These are the activations of a small neural network, seen along a few directions. Each row is one input.
Each table varies a few parts of the input and shows all the possible inputs, shuffled.
Descriptions start from the smaller parts, as in this example, which fits no table here: ring(5) and (point or (values(2) and line(4)) or line(9)).
Shared parts are said once, and a part with two or three values counts as separate values.

A family of inputs:
row 1: [ 23 -24  13 -25  13  -3   1  16  25 -17  12   9  -4   3 -19]
row 2: [  5   1  12 -16  56  15   2  25  -1  13  -9 -24   2 -19  -8]
row 3: [ -5   7  14 -29  -9  -7   1  28  30 -24  14   6  -3   5  -8]
row 4: [ 32  -5  17 -21  20   9  -9   1  13 -17  13  22 -22  20  -6]
row 5: [ -3  35  10 -28  10   8  21   0  13 -13   5  27 -41  11  15]
row 6: [-19  12  23 -27  11   5   7  31  18  -8  13 -27  17   2  -6]
row 7: [ -1 -23 -36  73 -46  10 -14 -25 -15  31 -12  13  41  -1  13]
row 8: [-20  31  14 -23  32  11   2  37   2   8  -5 -25   5 -18   5]
row 9: [  8 -19  20 -20  34   9   8  20  14  -3   9 -26  15   0 -19]
row 10: [  4  27  17 -24  -4   7  -8  13  18 -24  15  19 -23  22   2]
row 11: [-14 -18 -24  67 -52 -27  -9 -38 -57  21 -16  -9   6 -20   9]
row 12: [ 24   3  11 -25  35   8  20 -13   7  -7   2  31 -39  10   7]
row 13: [  8  -4 -37  67 -52 -16  -5 -43 -30  15 -17   4  38 -13   2]
row 14: [-40 -24 -53  33 -47 -28 -17 -52 -37  25 -25 -20   6  -2  13]
What is each input in this table made of?
Answer: line(4) or (values(2) and line(5))
Change only the values(2) part in row 8. List by row number the other rows that result.
Answer: row 2

A family of inputs:
row 15: [ -7  -9 -20  51 -40 -11  -8 -17 -23  14  -9 -16  40 -13  -2]
row 16: [-37  17 -32  29 -51 -14 -13 -29 -25  13 -14   1   2   2  24]
row 17: [ 40 -29 -12  19 -46  -8  -9 -36  18 -23  16  58 -12  34  -5]
row 18: [-30   5 -31  41 -50 -11  -7 -24 -21  15 -12  -5  13  -3  14]
row 19: [-31   7 -35  24 -28 -14  -8 -40 -37  21 -22  -2 -14  -3  25]
row 20: [-19  -6 -26  43 -43 -14  -2 -19 -20  16 -12  -8  30 -12   8]
row 21: [-23  -4 -34  37 -26 -10  -3 -35 -33  23 -20  -8  -2  -8  15]
row 22: [-13  -7  33 -64  40   2  -1  59  38 -19  17 -43  15  -3 -27]
row 23: [ 23  41  35 -45  39  27  13  41  40 -23  17  26 -18  10  -1]
row 24: [ -1 -18 -23  46 -17 -11  -4 -29 -35  23 -17 -19  24 -18  -1]
row 25: [ 15  -1  30 -37  66  30  10  38  27   2   8 -11   4   0  -9]
row 26: [  1 -18 -14  57 -36  -7 -17  -3 -22  16  -6 -15  44 -16  -6]
row 27: [-12 -16 -29  38 -20 -13   3 -31 -32  25 -20 -11  14 -17   8]
row 28: [ 28  30  31 -46  60  25  16  27  27 -15   9  24 -33   6  -1]
row 29: [  7 -28 -16  52 -13  -6 -13 -14 -34  25 -14 -17  29 -22  -5]
row 30: [ 10  10  33 -35  45  32   7  52  40  -6  16  -9  19   5 -10]
row 31: [  8  35  45 -80  50   3  21  24  24 -37  19  21 -71  16   1]
row 32: [  3  46  48 -79  29   5  17  38  37 -45  27  22 -57  20   1]
row 33: [ 47 -38 -15  14 -22  -7  -4 -48   6 -15   8  56 -28  29  -4]
row 34: [ -8 -17  30 -66  61   0   2  46  26 -11   9 -45   0  -7 -26]
What is each input in this table made of?
Answer: values(2) and (point or line(4) or line(5))
Changing only the values(2) part turns row 25 into row 30. The same change can be made to row 31. Which row results?
Answer: row 32
Change only the values(2) part in row 17. List by row number the other rows that result.
Answer: row 33
Change only the line(5) part in row 26. List by row number the other rows that result.
Answer: row 15, row 16, row 18, row 20

A family of inputs:
row 35: [ -1  30  20 -40  14   8   9  22  22 -18  11  20 -29   9   7]
row 36: [ 12  -2  22 -41  57  13   7  27  14  -2   2 -16  -5  -7 -14]
row 37: [-21 -15 -38  58 -53 -28  -6 -39 -40  18 -20  -9  28 -14   7]
row 38: [ -1  33  20 -37  32  13  16  13  13 -11   6  11 -33  10  10]
row 39: [ 14  -9  30 -38  24   9   4  29  27 -19  20  -2  -3  11 -16]
row 40: [-24 -10 -36  69 -51 -16 -15 -39 -47  29 -21 -13  20 -18   8]
row 41: [  2  12  18 -46  19   1   6  12  20 -19  10  18 -38  11   2]
row 42: [ 10   9  32 -31  20  16   6  38  30 -18  20   1   6   8 -10]
row 43: [-22 -19 -39  60 -50 -14 -18 -38 -31  31 -18 -11  38  -9  12]
row 44: [ 12   6  20 -42  14  -1  -1  15  28 -28  16  10 -21  17 -11]
row 45: [  9  16  25 -34  53  20  10  36  16  -1   3 -14   3 -10  -8]
row 46: [-17 -13 -38  61 -52 -22  -8 -42 -46  28 -21 -18  21 -19  14]
row 47: [-19 -17 -44  66 -50 -13 -21 -33 -44  29 -22 -13  29 -10  13]
row 48: [  2  15  18 -43  37   6  13   4  11 -13   6   9 -42  13   4]
row 49: [-22 -23 -47  62 -58 -14  -8 -36 -27  26 -18 -14  35 -11   5]
row 50: [ 12 -11  26 -34  44   8   4  32  24  -9  10 -12  -4  -1 -15]
row 51: [  9   7  28 -28  40  15   7  41  27  -8  10  -9   4  -3  -9]
row 52: [ 39 -34 -39  74 -51  -8  -8 -67 -27  13 -10  49   4   9   7]
row 53: [  9  25  22 -35  10   6   2  24  31 -26  16  12 -13  14  -5]
What is each input in this table made of?
Answer: point or ring(6) or (values(2) and line(6))

A family of inputs:
row 54: [  7  35  54 -92  72  21  18  59  48 -33  23   1 -38  12  -9]
row 55: [ 30  -7  -9  18 -22  -4   0 -34  -3 -10   3  44 -23  16   5]
row 56: [ 11  11 -12  13 -26  -8   3 -37 -11  -8  -1  42 -36  15  16]
row 57: [-21   6 -12  22 -14  -1  -4   1 -15  16 -10 -20  22 -13   6]
row 58: [ -3 -12  -9  28 -10   2  -6   4  -7  15  -5 -17  36 -11  -4]
row 59: [ 11 -15 -15  16 -20  -3  -4 -24   0   0   0  20  -2  11   2]
row 60: [ -7   3 -18  10 -24  -7  -1 -27  -8   1  -5  18 -16  10  13]
row 61: [-27  -4 -11  16   6  -5  -3   4 -25  25 -17 -42  24 -24   1]
row 62: [ 25  16  58 -86  76  25  15  62  56 -34  28   4 -25  13 -19]
row 63: [  1 -15  -8  19 -22  -9  -7  -6  -5   1   0  -5  17  -2  -6]
row 64: [-17   3 -11  13 -26 -13  -5  -9 -13   2  -4  -7   4  -3   5]
row 65: [ -9 -22  -8  23  10  -1  -5   7 -17  24 -12 -40  38 -23  -9]
Changing only one part turns row 61 into row 65. The same change can be made to row 56. Which row results?
Answer: row 55
What is each input in this table made of?
Answer: values(2) and (point or line(5))
Change only the values(2) part in row 54. List by row number the other rows that result.
Answer: row 62
Change only the values(2) part in row 60. List by row number the other rows that result.
Answer: row 59

A family of inputs:
row 66: [ 35  36  15 -43 -11   1  14 -28  29 -48  23  93 -91  48  19]
row 67: [-52 -16 -17  31   4  -9 -10  20 -36  43 -25 -87  64 -45  -7]
row 68: [ 13  16  36 -49  57  21  12  43  29 -12  12  -5 -11   0  -9]
row 69: [ 27   6  30 -51  24   8   7  19  39 -34  23  31 -34  24  -9]
row 70: [  4   2 -50  63 -89 -24  -7 -85 -35   1 -11  65 -33  22  31]
row 71: [ 42   8  22 -42  19   7  12  -9  30 -35  20  60 -59  33   1]
row 72: [ 11 -25 -43  64 -59 -18 -10 -66 -34  13 -14  31  -2   7  12]
row 73: [ -4 -26 -35  55 -54 -18 -13 -38 -26  15 -11   2  23  -3   3]
row 74: [-21  17  46 -76  82  17  11  76  30  -5   9 -58   8 -17 -18]
row 75: [-33 -17 -20  49 -15  -4 -13  13 -27  37 -19 -63  72 -36  -7]
row 76: [ -3  15  44 -58  63  22   8  70  37 -11  15 -34  15  -8 -19]
row 77: [-18 -16 -28  57 -20  -5 -10 -14 -35  36 -22 -34  47 -26   3]
Changing only one part turns row 75 into row 70. The same change can be made to row 76. Which row results?
Answer: row 66
What is each input in this table made of?
Answer: values(2) and line(6)
Change only the values(2) part in row 72. List by row number the other rows that result.
Answer: row 71
